These are the activations of a small neural network, seen along a few directions. Each row is one input.
Each table varies a few parts of the input and shows all the possible inputs, shuffled.
Descriptions start from the smaller parts, as in this example, which fits no table here: one of 8 places around a ring, together with either a single point or one of 11 places around a ring or (one of 2 separate values, together with one of 6 places along a line).
Shared parts are said once, and a part with two or three values counts as separate values.
In the rows, zero is written as 128.

Other details of the inputs shift rows strongly along two fixed directions, in all tables alike. That doesn't count.

A family of inputs:
R1: [132 102 155 158 151  82 130 103 116 120 119]
R2: [137 154 133  86  89 133 191 142 139 161 173]
R3: [105 165  85 107 123 148 148 130 134 117 159]
R4: [107 161  81 106 119 144 145 130 126 115 164]
R5: [144 103 141 111 107 198  63 178 127 140  60]
R6: [118 147  82  86 133 128 165 138 109 123 158]
R7: [126 118 154 167 142  75 100 103 137 130 129]
R8: [134 111 141 172 148  82 109  90 102 126 128]
R9: [117 173  73 102 130 137 157 129 112 123 149]
R10: [120  90 163 158 143  97 120 105 132 119 135]
R11: [113 168  81  99 117 121 134 141 132 124 156]
R12: [128 116 153 167 145  76 107 109 144 132 129]
R13: [164  99 186 138 121  91 163  82 118 158 146]
R14: [112 151  96  88 119 122 153 153 141 127 153]
R15: [134 115 144 171 157  86 121  94 116 129 125]
R16: [115 169  91  99 126 123 149 147 147 125 153]
R17: [169 103 186 111  81 232 108 153 126 158  80]
R18: [121  84 161 155 145  92 113 105 128 120 142]
R19: [108 164  83 107 126 148 156 134 140 118 158]
R20: [142 110 141 131 110 217  79 165 132 123  58]
R21: [150 118 141 126 107 197  70 177 137 134  49]
R22: [120 168  79 102 137 134 166 134 121 123 151]
R23: [137 107 150 165 153  83 128 103 118 123 121]
R24: [126  99 168 161 142  64 114 112 143 124 123]
R25: [117 152  80  85 129 136 171 139 114 123 148]
R26: [119  94 166 163 144  90 122 102 137 112 130]
R27: [140 115 142 134 116 221  73 159 131 127  61]
Description of these inputs: one of 3 separate values, together with either a single point or one of 8 places along a line.
- Changing only the choice among 3 separate values turns R22 into R27. The same change can be made to R13. Which row results? => R17
- Which other rows agree with R5 in the choice among 3 separate values? List them by row number. => R2, R7, R11, R12, R14, R16, R21, R24
- Which other rows does R3 become when the choice among 3 separate values takes its other values? List them by row number. => R7, R9

A family of inputs:
R28: [145 140 112  96 105 222 138 149 116 137  89]
R29: [103 153 110 135 136  90 166  97 149 123 192]
R30: [127 111 115 174 168 130  79 131 121  99  88]
R31: [145 140 114  81 101 193 127 181 130 144  77]
R32: [115 142 106 108 137  62 175 119 126 134 184]
R33: [160  97 160 146 128 148  74 127 107 151  75]
R34: [ 83 166  64 123 160  80 141 125 119  95 150]
R35: [149 109 171 171 124 123 100 109 115 135 102]
R36: [ 94 144 120 124 140  80 166 106 157 112 203]
R37: [125 186  80  87  99 211 130 174 136 136 119]
R38: [ 96 166  79  72 133  63 238 126 145 116 229]
R39: [134  89 176 156 127 127 103 110 129 118 116]
R40: [159 101 166 160 127 164  87 125  99 150  76]
R41: [124  92 169 158 130  74 125 110 139 120 146]
R42: [158 105 177 165 135 125 117 107 112 144  94]
R43: [142  97 168 168 123 135 103  99 121 129 105]
R44: [151 106 167 154 145  72 126  96 125 143 123]
R45: [137  82 171 151 139 132 105 111 113 128 115]
R46: [100 165  86  77 137  82 232 110 136 111 226]
R47: [130 121 156 164 144  66 103 102 147 136 140]
R48: [139 138 102  97 106 221 125 149 105 139  99]
R49: [120 116 160 160 139  63 111 119 156 132 137]
R50: [129 166  83  67  87 192 134 186 135 131 108]
R51: [109 162  86  74  94 206 127 192 157 126 124]
R52: [138 173  78  70  92 195 128 171 125 133 111]
R53: [117 105 114 163 157 124  69 115 112 103  82]
R54: [127  84 166 154 144  78 126 109 124 131 145]
- Describe the family of inputs behind these rows. => either one of 3 separate values or (one of 4 places along a line, together with one of 6 places around a ring)
- What sort of input is R48? => one of 4 places along a line, together with one of 6 places around a ring
- Which other rows does R28 become when the place on the ring of 6 takes its other values? List them by row number. => R31, R38, R42, R44, R46
- Which other rows does R35 become when the place on the ring of 6 takes its other values? List them by row number. => R39, R41, R43, R50, R52

A family of inputs:
R55: [125 152  89 100 122 149 114 151 123 128 114]
R56: [138 108 185 123 126  48 187 119 165 145 173]
R57: [103 123 132 163 164  64 140  98 129 100 155]
R58: [149  90 170 162 132 154  38 139 122 140  49]
R59: [143 175  80  73 106 175 186 146 106 145 161]
R60: [113 118 133 156 158  58 126 103 140 122 162]
R61: [147  89 170 165 134 158  40 140 126 137  54]
R62: [163  71 194 166 126 186  83 101 111 131  56]
R63: [119 121 126 157 147  45 136  97 119 110 148]
R64: [117 171  62  81 113 153 141 157 121 115 125]
R65: [126 112 132 153 137 173  85 146 124 111  74]
R66: [121 139 167 162 116  60 141  96 167 136 178]
R67: [112  86 177 133 119  61 156  97 140 130 202]
R68: [110 149  86 113 129 171 125 153 133 113 119]
R69: [145 155 107  85 107 166 175 141 102 156 127]
R70: [134 168  81  74 109 188 180 136 109 138 154]
R71: [113 149  85 108 130 166 123 154 139 120 125]
- Describe the family of inputs behind these rows. => either one of 3 separate values or one of 4 places along a line or one of 10 places along a line
